These are the activations of a small neural network, seen along a few directions. Each row is one input.
Each table varies a few parts of the input and shows all the possible inputs, shuffled.
A made-up example of a description, with smaller parts first: one of 6 places along a line, together with either a single point or one of 11 places around a ring or (one of 3 separate values, together with one of 8 places around a ring).
Shared parts are said once, and a part with two or three values counts as separate values.
(in the rows, 128 means zero)

Other details of the inputs vary at random and push rows far along two fixed directions, the same in every table; ignore that.

A family of inputs:
R1: [179 138 126 140 149 120  82 125  82 138 121 153 157 166]
R2: [149 110 206 108 119 135 129 117 135 204 149 147 125 131]
R3: [159 192 115 175 151 116  60 117  81 108  86 138 166 137]
R4: [137 147 178 123 123 120 124 123 117 193 139 165 123 124]
R5: [164 143 151 162 139 111  99 126 123 172 120 137 129 149]
R6: [125 100  78 127 135 136 154 125 136  62 126 120 134 125]
R7: [108 135  96 137 117 126 124 132 126  71 148  80 107 114]
R8: [159 111 191 129 130 136 131 144 140 218 139 138 105 130]
R9: [ 86  67 160  75 104 152 184 137 169 145 165 105  95 109]
R10: [ 93 142  62 103 132 110 120 122 122  57 113 101 151 146]
R11: [153 160 140 142 139 105  78  99 110 133 102 153 167 153]
R12: [132  67 133 112 102 144 161 128 158 107 181 105  86 131]
R13: [114  62 126  93 118 160 171 148 147 118 163 113  99 126]
R14: [105 153  68 124 135 118 107 146 100  58 132  79 125 123]
R15: [156 108 187 151 134 148 159 130 160 206 112 155 123 106]
R16: [121  53 145  90 102 174 189 138 170 132 169 115  85 117]
R17: [154 160 140 148 138  98  78  97 104 138 118 145 165 159]
R18: [ 90 145  89 121 111  99 135 121 136  80 154 112 109 125]
R19: [124 175 127 138 146 109  99 125  86 156  98 171 161 138]
R20: [ 80  95 150  86  89 150 197 135 175 147 162 125  80  93]
R21: [154 162 116 153 154 118  94 135 106 158  82 145 157 153]
R22: [ 91 148  64 125 141 129 117 152 100  61 116  87 136 119]
R23: [181 139 128 155 144 123  81 111  99 123 109 161 157 162]
R24: [153 135 181 163 131 158 140 123 128 171 108 151 142  90]
R25: [147 137 157 143 138 124 124 100 126 155  98 162 169 124]
R26: [111 108 107 121 120 124 147 145 168 102 139  93  90 125]
R27: [ 84 124 107 117 109 123 179 126 157  98 131 132 116  91]
R28: [145 105 186 130 136 148 141 149 140 221 123 146 115 125]
R29: [ 98 155  62 129 132 133 120 142 110  55 112  88 136 119]
R30: [ 88 164  63 122 121  94 117 123 127  52 125 119 127 129]
Description of these inputs: one of 5 separate values, together with either a single point or one of 5 places around a ring.
Question: Changing only the choice among 5 separate values turns R24 into R6. The same change can be made to R29. Which row results?
Answer: R16
Question: List by row number the other rows that have the choice among 5 separate values in common with R2.
Answer: R9, R10, R11, R17, R25
Question: Which other rows does R5 become when the place on the ring of 5 takes its other values? List them by row number.
Answer: R8, R21, R26, R28

A family of inputs:
R31: [100 112 124 112 110 127 164 115 166 107 130 129 122 110]
R32: [145  68 119 116 123 147 152 125 151  98 152 111 116 142]
R33: [114 101 100 119 127 137 140 162 142 104 147  73  94 130]
R34: [156  82 225 131 102 176 153 135 153 208 172 119  82  98]
R35: [145  70 213  98 107 165 168 136 165 221 157 148  92 120]
R36: [ 76 142  24 104 134 103 127 157 132  28 129  64 109 142]
R37: [149 161  52 169 155  99  77 132  99  51 101  96 153 159]
R38: [117  93 115 116 117 140 168 122 154 106 139 133 119 121]
R39: [151  79 222 123 108 185 170 133 150 206 159 141  95  86]
R40: [132  91 129 121 123 160 142 141 130 102 154  96 110 115]
R41: [187 203 179 177 163 120  56  87  51 202  60 219 222 145]
R42: [105 115 133  96 105 116 138 124 137 112 175 108  98 126]
R43: [ 85 141 133 125 109 136 157 134 143 118 135 103 109  80]
R44: [194 218 174 212 167 103  56  98  77 210  46 203 205 135]
R45: [119 104 124 109 110 107 145 120 157 110 166 114 100 137]
R46: [218 199 183 192 163 118  20 100  52 202  82 186 190 169]
R47: [145  80 222 103  94 170 161 120 156 202 169 149  94 105]
R48: [ 82 124 106 106 108  97 158 115 164  91 150 113 113 119]
R49: [193 203 175 180 154 116  43 104  65 195  85 184 179 151]
R50: [ 94 218  52 148 146  86  76 117  84  51  83 118 173 132]
R51: [135  95 125 128 117 135 140 130 162 106 152  96  95 134]
R52: [ 89 127  26 107 137 108 117 157 130  24 137  54 108 155]
R53: [ 87 135 107 123 109 134 151 143 137  94 146  95  98  93]
R54: [ 94 138  25 133 130 104 134 146 139  12 128  64 113 127]
R55: [202 200 172 206 175 116  64  96  72 202  41 214 217 136]
R56: [188 195 169 172 176 115  61 103  59 221  47 219 222 160]
R57: [ 81 131 124 107 118 127 160 142 159 134 127 109 105 104]
R58: [194 205 178 177 156 114  41  92  52 201  70 220 204 157]
R59: [ 94 108  94 112 131 142 165 157 141 103 129 105 110 109]
R60: [178 207 169 191 156 102  66  93  94 196  59 198 191 139]
R61: [114 163  40 128 159 103  98 135  84  67  89 132 173 162]
R62: [112 123 130 125 111 142 144 143 137 115 152  94  97 100]
R63: [129 154  42 126 162 105  91 137  82  64  95 121 172 171]
R64: [144 158  44 138 158 109  65 120  64  34 106 113 181 173]
R65: [ 87 114 122  94 116 130 162 135 154 126 128 123 119 115]
R66: [117 105 217 123 109 160 182 143 171 235 136 138  93  79]
R67: [150  76 211 137 111 173 185 128 172 206 143 158  98  87]
R68: [ 62 161  34 112 118 106 128 138 125  15 135  77 112 118]
R69: [ 87 123 133 100 104 136 156 119 145 109 140 124 120 101]
R70: [143 150  45 143 155 103  94 117  96  46  97 128 174 165]
R71: [112 103 119 114 109 131 159 121 160 106 140 131 111 122]
R72: [125  97 214 113 105 160 172 141 171 232 150 146  79 100]
R73: [215 167 168 177 159  90  39  92  78 186 103 186 182 189]
R74: [ 72 134  28 101 124 118 140 133 114   8 135  92 133 127]
R75: [130  79 211 100 104 163 175 135 167 224 151 159  93 111]
R76: [138  94 214 131  99 156 174 121 183 211 152 152  82  96]
R77: [ 95 118 105 118 118 147 158 141 132  86 141 107 111  95]
R78: [131  71 117  98 129 151 149 145 139 118 151 104 113 147]
R79: [124  96 225 123 106 178 183 125 156 209 143 150 107  66]
R80: [139 159  37 131 163  94  61 135  78  51  95 111 172 190]
R81: [ 59 145  25  90 128  78 130 146 126  33 144  84 116 149]
R82: [123  96  98 128 127 141 160 140 151  81 136 101 111 114]
R83: [116 180  53 141 143  65  85 111 102  59 112 133 159 164]
R84: [136  81  99 130 130 146 150 140 149  76 143  91 110 127]
R85: [119  96 117 113 133 150 158 157 140 124 135 105 108 116]
R86: [150  70 218 105 102 180 171 121 150 203 167 150 102 104]
R87: [142  94 213 143 102 160 178 130 177 213 148 145  84  86]
R88: [132  81 119 116 135 155 148 157 138 119 142  95 107 130]
R89: [138 157  60 132 145 107  66 119  79  45 115 112 164 169]
R90: [135 188  40 159 155  84  71 121  98  45  89 114 161 162]
R91: [ 92 114 120 113 130 144 170 148 147 127 118 114 121  96]
R92: [112 113 119 119 124 137 151 159 146 132 140  93  95 115]
R93: [171  52 214 118 103 166 161 117 175 194 166 143  93 128]
R94: [ 68 127 104  88 115 100 157 136 152 109 149 106 110 123]
R95: [108 108 226 100  90 138 168 110 161 210 172 151  97  92]
R96: [105 101 119 114 118 136 174 116 159 107 128 130 130 109]
R97: [214 182 174 170 173  90  22 108  54 219  91 192 191 200]
R98: [223 184 171 187 165 108  42  90  71 196  66 215 205 176]
R99: [ 74 135  27  88 131  80 123 147 125  31 150  73 114 158]
R100: [120  99 222 102  90 141 163 116 156 209 182 152  85 103]
R101: [108 103 113  96 108 116 127 126 134  84 182  87  98 141]
R102: [ 97 123 118 121 121 134 158 157 147 135 134 104  96 106]
Question: What do these inputs look like to the network?
Answer: one of 3 separate values, together with one of 4 places along a line, together with either a single point or one of 5 places around a ring
Question: Changing only the choice among 3 separate values turns R89 into R93. The same change can be made to R74. Which row results?
Answer: R38
Question: Which other rows does R82 become when the choice among 3 separate values takes its other values? List them by row number.
Answer: R39, R85
Question: List by row number the other rows that have the choice among 3 separate values and the place on the line of 4 in common with R50.
Answer: R41, R43, R69, R79, R95
Question: Which other rows does R63 become when the place on the line of 4 takes its other values? List them by row number.
Answer: R56, R61, R78
Question: Which other rows does R38 become when the place on the ring of 5 takes its other values? List them by row number.
Answer: R67, R71, R76, R87
Question: List by row number the other rows that have the choice among 3 separate values and the place on the line of 4 in common with R90.
Answer: R45, R54, R70, R82, R98

A family of inputs:
R103: [110 140  79 119 128 103 111 133 120  76 141  97 120 146]
R104: [158 100 166 128 125 143 127 126 132 159 145 135 119 135]
R105: [153 176 131 157 147 104  73 119  92 148 102 149 158 150]
R106: [133 198 130 162 144 103  88 122  93 152  88 157 161 124]
R107: [ 73 124  57  97 121 111 143 144 140  48 143  79 110 129]
R108: [ 91 110  53 113 125 129 149 146 138  33 142  72 111 121]
R109: [168 165 125 169 155 122  78 129  88 143  96 142 158 147]
R110: [153 134 107 138 141 120  97 121 106 104 118 133 148 155]
R111: [ 87  89 124  94 101 136 173 135 168 100 168  92  87 107]
R112: [126 127  77 125 135 115 109 141 119  71 138  92 119 149]
R113: [164 164 133 150 144 107  77 106  91 144 106 164 168 161]
R114: [140 132 221 138 112 150 151 112 145 227 123 179 124  92]
R115: [166 151 117 146 155 116  76 127  87 134 105 144 160 165]
R116: [180  93 225 145 127 168 146 119 140 235 125 179 129 116]
R117: [125 151  96 136 144 119 110 136 110 107 105 119 146 135]
R118: [132 195 134 155 148 108  91 121  90 161  81 167 169 126]
R119: [119  86 177 114 104 159 176 143 172 169 161 108  79  95]
R120: [123 151 101 132 134 110 107 118 114  98 115 131 147 141]
R121: [ 80 154  74 120 128 109 144 127 131  75 111 123 139 112]
R122: [ 90 102 178 106  95 151 191 131 174 165 156 125  86  75]
R123: [ 83 115  57  97 116 109 141 135 139  36 158  78 108 136]
R124: [168 125 184 136 131 129 115 107 119 196 124 178 147 145]
R125: [161 162 127 158 155 118  93 114  96 145  83 166 177 144]
R126: [152 164 120 141 148 104  78 119  88 140 108 149 161 162]
R127: [117 127  72 131 134 128 128 134 123  63 121 103 132 131]
R128: [ 94  61 154  92  91 166 206 140 194 128 173  95  70  86]
R129: [140  90 200 124 110 161 166 128 160 193 148 136 102  98]
R130: [ 99  96  52  99 125 120 147 139 142  33 146  86 115 142]
R131: [110  74 175  97 100 151 186 126 177 162 163 130  91 105]
R132: [144  83 192 123 116 169 162 141 153 196 147 133  98 108]
Question: What do these inputs look like to the network?
Answer: one of 5 places along a line, together with either a single point or one of 5 places around a ring
Question: Changing only the place on the line of 5 turns R104 into R130. The same change can be made to R111. Which row results?
Answer: R131
Question: Start at R109 and move only the place on the line of 5, one step at a time. The first step leads to R132. Which rows follow, in order?
Answer: R108, R127, R116
Question: List by row number the other rows that have the place on the line of 5 in common with R110.
Answer: R113, R114, R120, R127, R128
Question: List by row number the other rows that have the place on the line of 5 in common with R112.
Answer: R103, R105, R106, R109, R119
Question: Which other rows does R132 become when the place on the ring of 5 takes its other values? List them by row number.
Answer: R107, R115, R117, R126
